These are the activations of a small neural network, seen along a few directions. Each row is one input.
Each table varies a few parts of the input and shows all the possible inputs, shuffled.
A made-up example of a description, with smaller parts first: values(2) and (point or ring(11) or (line(4) and ring(5))).
Shared parts are said once, and a part with two or three values counts as separate values.

Rows:
row 1: [-50 -15  14  20 -21 -41 -20  38 -24  -6 -13]
row 2: [ 40  61 -14  20  69  71  59 -39  56 -42  30]
row 3: [-75 -63   4  48   9 -31  -9 -30 -25 -64 -13]
row 4: [ 36  73  18  32  59  51  94 -46  28 -45  50]
row 5: [ 36  80   2  11 -17  13  26  -1   5   1  56]
row 6: [ 49 -80  11 -61  49  -2 -22 -22 -46  56 -26]
row 7: [ 41 -66  31 -45  45 -22  11 -29 -73  61  -5]
row 8: [ -4  16 -17 -38 -90  -3 -32  55  30  58 -33]
row 9: [-38 -29  -9  10 -18 -25 -53  46   7 -10 -37]
row 10: [ 44  68 -26   3 -11  34  -8   5  33   2  32]
row 11: [-16  31   5 -33 -90 -24   0  47   1  58  -7]
row 12: [-64 -77 -17  34  15 -20 -44 -24   8 -70 -35]
- Describe the family of inputs behind these rows. => values(2) and (point or line(5))
- Changing only the values(2) part turns row 10 into row 5. The same change can be made to row 8. Which row results? => row 11

Rows:
row 13: [-23 -40 -18 -31 -52 -35 -83  35  -8  27 -31]
row 14: [ 62  34 -12 -35   3  19  -2 -12  -2  29  29]
row 15: [-24  -9  20  -3 -39 -25  -4  25 -36  26  -4]
row 16: [-2 20  5 -7 21  9 25 28 18 18 -9]
row 17: [-31  -7  21  -3 -19 -38  13  23 -34  33   2]
row 18: [-58 -52 -14 -21 -30 -30 -43  27 -11  33 -48]
row 19: [ 38  15  -1 -19   5  34  28 -13  -3  32  17]
row 20: [-31 -50  34   1  -4 -38  14 -16 -31 -14 -12]
row 21: [ 28  88 -20  10 -22  27  12   0  42 -24  48]
row 22: [ 28 -22  12 -18  41  22  42 -56  -1  -8   5]
row 23: [  0  -3  17  -1 -45 -38 -12  24 -29  27  -3]
row 24: [  3   5  16 -15 -42 -41 -29  31 -29  26  18]
row 25: [ -3  76 -11  24   3  31  55  -7  40 -13  36]
row 26: [-26 -51 -16 -15 -58 -34 -64  30  -5  28 -49]
row 27: [ -4  32   3  27  17  30  55 -45  40 -62  23]
row 28: [-50 -57 -18 -17 -56 -24 -53  31 -13  24 -50]
row 29: [  4  73 -11  23 -17  44  38  -4  37 -20  31]
row 30: [-55 -98  -1 -13 -18 -34 -37 -11  -8 -14 -58]
row 31: [ 29  22  -7 -25  26  24  40 -22  -6  37  15]
row 32: [  6  15   7  -4  -1  19  12  33  17  10 -10]
row 33: [-50 -93 -20  22  21 -31 -67  -8 -29 -31 -37]
row 34: [ 31  34   1 -20   1   7 -20  33  20  10   3]
row 35: [ -2 -23  20  -2  35   7  25 -11  19 -29 -22]
row 36: [ 29  24   2  -4  -5   8   1  29  23  12 -14]
row 37: [ 28  81 -10  26 -18  32  29  -5  46 -16  31]
row 38: [  0  38 -15  61  58  32  23 -45  19 -77  43]
row 39: [ 33 -15  -4  14  81  24  11 -55 -22 -24  25]
row 40: [ 61  26  -1 -20   5  24  15 -18   3  36  14]
row 41: [-26 -43  17  34  35 -36 -16 -14 -53 -31   9]
row 42: [  4 -17   2  31  75   9  -6 -10  -2 -45  -2]
- Changing only one part turns row 33 into row 42. The same change can be made to row 13. Which row results? => row 34
- Describe the family of inputs behind these rows. => line(5) and (values(2) or line(4))
- Which other rows agree with row 14 in the line(5) part? List them by row number. => row 19, row 22, row 31, row 39, row 40
- Which other rows does row 42 become when the values(2) part takes its other values? List them by row number. => row 35
- Which other rows does row 29 become when the line(4) part takes its other values? List them by row number. => row 21, row 25, row 37

Rows:
row 43: [ 69  36   8   2  10  25  28 -17  11   7  16]
row 44: [-25 -38 -13 -21   4 -24 -23  17 -27  43 -30]
row 45: [ 26  16   2 -45 -36  -8  -2   7   1  46  19]
row 46: [-16  72 -12  63  23  23  35 -20  26 -78  53]
row 47: [-33 -80  13 -16  39 -40 -22   2 -27  -5 -40]
row 48: [28 38 10 -4 28 18 49  1 19 13  5]
row 49: [ 26  54  -4  12  84  42  58 -39  21 -31  38]
row 50: [ 66  52  -5  19  65  49  37 -57  13 -37  50]
row 51: [-70 -71  -7  20 -20 -31 -52  12  18 -51 -51]
row 52: [-77 -61  14  37 -21 -63 -49  21 -23 -50 -28]
row 53: [ -9  46 -14  32 -31  29  20  12  64 -33  -6]
row 54: [-71 -18 -13  33 -56 -45 -49  37 -23  -3 -18]
row 55: [ 58  30  -1 -42 -29  -1 -21  16  -1  40  11]
row 56: [-14 -86  19  -4  33 -26 -38   9 -37   0 -34]
row 57: [-27  50  -1   6 -71 -29 -25  54  11   1  13]
row 58: [ 36  24  11  -2   2  18  45 -26  13  13  25]
row 59: [ 13  17  12 -47 -43  -2   7  20  -7  47  -2]
row 60: [ 34  40  -3  14  57  41  54 -65  15 -31  58]
row 61: [ 24  25  20  -6  -5  23  55 -12   4  13   3]
row 62: [-37 -94  26 -16   6 -34 -16 -11 -42  -4 -44]
row 63: [ 45  49   0  25  77  57  43 -32  11 -25  47]
row 64: [ 36  26   6 -35 -18   7 -15  41  -3  52   8]
row 65: [-15  57   5  49 -32  -2  25  20  24 -33  18]
row 66: [-11  61 -31  47  25  53  30 -28  67 -79  28]
row 67: [-30 -52  -1 -21 -29 -17 -16   3 -42  43 -34]
row 68: [ 22  42   3   9  51  46  64 -51   6 -32  38]
row 69: [47 33 14  9 22 33 33  7  9 19 13]
row 70: [ 17  31   0 -47 -12  -8   0  34   7  47   0]
row 71: [  8 -82  12 -12  22 -34 -43 -15 -35 -13 -30]
row 72: [-64 -28 -33  14 -54 -12 -52  29  17  -3 -41]
row 73: [-21  40 -21 -12 -69   3 -29  45  51   1 -11]
row 74: [ -7 -44  -7  -9  -2  -9 -39  24 -37  48 -23]
row 75: [-18 -52 -11 -20 -21 -24 -26 -10 -34  43 -11]
row 76: [-25 -94  15 -15  13 -41 -26 -25 -34  -4 -22]
row 77: [ 16 -40 -15 -17 -13 -17 -43   0 -36  36 -20]
- Describe the family of inputs behind these rows. => line(5) and (values(2) or ring(5))
- Changing only the line(5) part turns row 51 into row 66. The same change can be made to row 71. Which row results? => row 50
- Start at row 46 and move only the line(5) part, one step at a time. The first step leads to row 65. Which rows follow, in order? => row 57, row 54, row 52
- Which other rows does row 53 become when the values(2) part takes its other values? List them by row number. => row 65

Rows:
row 78: [ 14 -60 -18 -20 -11 -59 -63  19 -50  58  -4]
row 79: [ 84 110 -23 -31  62  93  90 -29  46  30  30]
row 80: [ 11  61  28  36  84  32  63 -13 -11 -38  72]
row 81: [-29 -15   2 -18 -87 -50 -61  67 -37  39 -15]
row 82: [ 12  67 -51  40  -9  55 -30  36 100 -37  -4]
row 83: [ 20 116  17  84  11  21 110 -43   9 -49  72]
row 84: [ 60 115  -7  -7   7  78  89 -58  69 -20  89]
row 85: [108  40  22  -3  68  43  30 -40  21 -38  34]
row 86: [-76 -86  -1  -5   4 -50 -21  -7   1 -44 -55]
row 87: [-55 -92  23 -16 -18  -2 -32  -5 -32  23 -72]
row 88: [-15 -81 -10   7  -5  -1 -47  -8 -44  13 -30]
row 89: [ -62  -32   29  -44 -103  -64  -37   70  -24   44  -54]
row 90: [-28 -71  16 -43 -24 -59 -47  22 -38  68 -47]
row 91: [-44 -71 -28  20  22 -38 -43 -12 -11 -49 -17]
- Describe the family of inputs behind these rows. => point or ring(5) or (values(2) and line(4))
- Which other rows belong to the same alternative as row 83? List them by row number. => row 79, row 80, row 84, row 85
